157,140,142,108,118
157,144,140,114,112
gives 108

150,120,120,125,128
143,117,112,148,126
137,112,119,152,120
gives 148

121,124,126,140,144,98
128,136,129,135,121,137
gives 144

130,124,138,136,120,124
129,103,131,140,120,154
gives 120

114,102,107,108
105,144,122,110
gives 107

110,149,128,133,126
121,147,120,143,116
gives 133

125,127,122,130
101,152,133,100
128,129,130,122
gives 133

126,152,147,98,122,130,138
141,99,130,131,135,112,116
111,154,108,143,124,144,147
gives 112

121,134,124,110,107,130
113,124,104,118,148,99
128,128,129,127,128,128
gives 148
---
array([[120, 117, 122, 122, 126],
       [129, 113, 131, 103, 117],
       [135, 126, 134, 112, 107]])
117

array([[123, 128, 122, 118],
       [113, 136, 129, 153],
       [119, 124, 116, 122]])
128

array([[153, 152, 146, 157, 131],
       [126, 122, 133, 131, 116],
       [125, 125, 121, 123, 126]])
152

array([[146, 126, 121, 127, 127, 108],
       [136, 136, 106, 144, 124, 141],
       [117, 121, 112, 117, 130, 110]])
126

array([[135, 135,  99, 151, 133],
       [143, 122, 116, 123, 127],
       [138, 129, 120, 112, 126]])
135

array([[100, 145, 109, 126, 105],
       [100, 127, 114, 129, 115],
       [ 98, 157, 109, 124, 100]])
145

array([[130, 127, 130, 126, 136],
       [122, 131, 103, 147, 143],
       [129, 132, 132, 124, 136]])
127

array([[128, 128,  99, 134],
       [128, 127, 144, 130],
       [131, 119, 154, 128]])
128
---
Q:
127  131  123  134  131
148  136  105  124  139
A: 131

Q:
141  114  124  149
108  128  128  132
A: 149

Q:
114  151  130  125  135  111  129
142  143  141  117  122  118  124
A: 129

Q:
128  130  140  126  155  137  130
101  129  135  129  144  134  131
A: 130

Q:
125  110  130  141  123  102  125
124  111  131  139  124  103  127
A: 125

Q:
154  129  134  108  132  114
135  126  131  110  139  118
A: 114
---
[[138, 110, 112, 103, 114, 107], [138, 141, 141, 148, 111, 149], [142, 131, 125, 143, 103, 146]] --> 149, 148
[142, 157, 130, 153] --> 157, 153
[124, 134, 106, 117, 128] --> 134, 128
[[104, 100, 105, 121], [106, 145, 128, 104]] --> 145, 128
[104, 134, 123, 127, 143] --> 143, 134
[[120, 105, 128, 112], [143, 131, 144, 134]] --> 144, 143
[[147, 133, 125, 130, 126, 126, 133], [158, 127, 128, 130, 129, 129, 129], [125, 129, 125, 128, 129, 129, 129]] --> 158, 147
[[136, 140, 131, 112, 136, 137], [130, 148, 115, 116, 114, 125], [143, 138, 145, 105, 108, 127]] --> 148, 145
[114, 136, 113, 118, 144, 123, 104] --> 144, 136
[[120, 149, 140, 118], [120, 156, 140, 118]] --> 156, 149
---
[132 130 133 150 125] ans = 133
[125 104 135 129 124 127  99] ans = 124
[152 147 113 132] ans = 147
[127 157 141 144 117] ans = 141
[143 133 132 117 156 129 114] ans = 156
[113 126 152 125 124 133] ans = 125
[156 117 114 128 114 120] ans = 128
[105 128 135 110 113 114] ans = 110
[127 104 150 145] ans = 104
---
[[128 127 129 131 132 129 126]
 [124 116 131 128 138 135 127]
 [111 125 124 152 122 147 127]] Answer: 132

[[121 136 129 145 130]
 [118 157 143 129 130]
 [121 136 128 145 130]] Answer: 129

[[126 140 136 130]
 [125 135 116 147]
 [116 153 131 132]] Answer: 140

[[150 106 131 143]
 [137 102 132 121]
 [139 100 128 126]] Answer: 106

[[128 132 131 149 127]
 [127 128 127 142 125]
 [129 127 123 149 125]] Answer: 131

[[107 142 126 105]
 [131 126 132 131]
 [138 116 128 124]] Answer: 142

[[127 126 125 128 118 126 125]
 [128 125 128 128 130 124 127]
 [127 127 126 128 103 127 126]] Answer: 118

[[125 123 127 106 124]
 [125 128 138 140 133]
 [131 128 125 143 134]] Answer: 127

[[129 130 125 123 121 126 126]
 [118 122 133 132 127 120 131]
 [127 131 144 139  99 121 151]] Answer: 121
---
Input: [[114, 113, 136, 150, 137], [129, 119, 133, 129, 122], [123, 128, 128, 122, 121]]
Output: 119
Input: [[126, 127, 125, 128, 129, 130], [128, 128, 126, 128, 127, 102]]
Output: 128
Input: [[115, 132, 123, 122, 137, 115], [127, 140, 128, 136, 120, 142], [138, 108, 109, 105, 115, 107]]
Output: 140
Input: [[150, 136, 131, 140], [149, 139, 126, 128]]
Output: 139
Input: [[131, 118, 121, 119, 130, 101], [122, 118, 142, 127, 135, 124]]
Output: 118
Input: [[130, 145, 103, 138, 99], [130, 145, 103, 138, 99], [130, 145, 103, 138, 99]]
Output: 145
---
Input: [120 123 146 126 123 104 112]
Output: 146

Input:
[[131 129 126 129 127 126 131]
 [130 125 128 124 125 131 130]
 [127 131 123 135 134 150 154]]
Output: 126

Input: [146 144 150 152 121 132]
Output: 150

Input: [139 112 156 103 126 122]
Output: 156

Input: [135 121 114 155]
Output: 114

Input:
[[130 121 130 116 150 138 112]
 [131 133 127 135 104 110 144]
 [128 135 126 134 101 113 146]]
Output: 130
---
[[129 128 127 121 130 133 122]
 [116 152 109 126 145 125 150]
 [129 120 120 122 125 130 110]] result: 125

[[104 111 128 154]
 [116 120 134 130]] result: 134

[[103 122 116 112]
 [111 128 104 120]
 [151 129 116 100]] result: 104

[[117 111 118 147 108 135]
 [146 148 140 112 107 144]] result: 107

[[131 129 131 122 136 129]
 [128 123 133 151 138 122]] result: 138

[[128 114 103 128 128 126 128]
 [127 100 125 127 127 124 127]
 [129 101 130 126 128 125 128]] result: 124

[[123 137 122 136]
 [125 156 147 143]] result: 147
---
[[111 146 154 130 156 119]
 [130 125 130 120 125 120]]
154

[152 103 124 127 143 124 116]
124

[[156 123 131 144 133 154]
 [126 129 131 127 119 131]
 [130 128 134 127 127 141]]
131

[133 155 141 116 140 132]
141

[143 120 157 144 138]
157

[ 98 124 118 138]
118
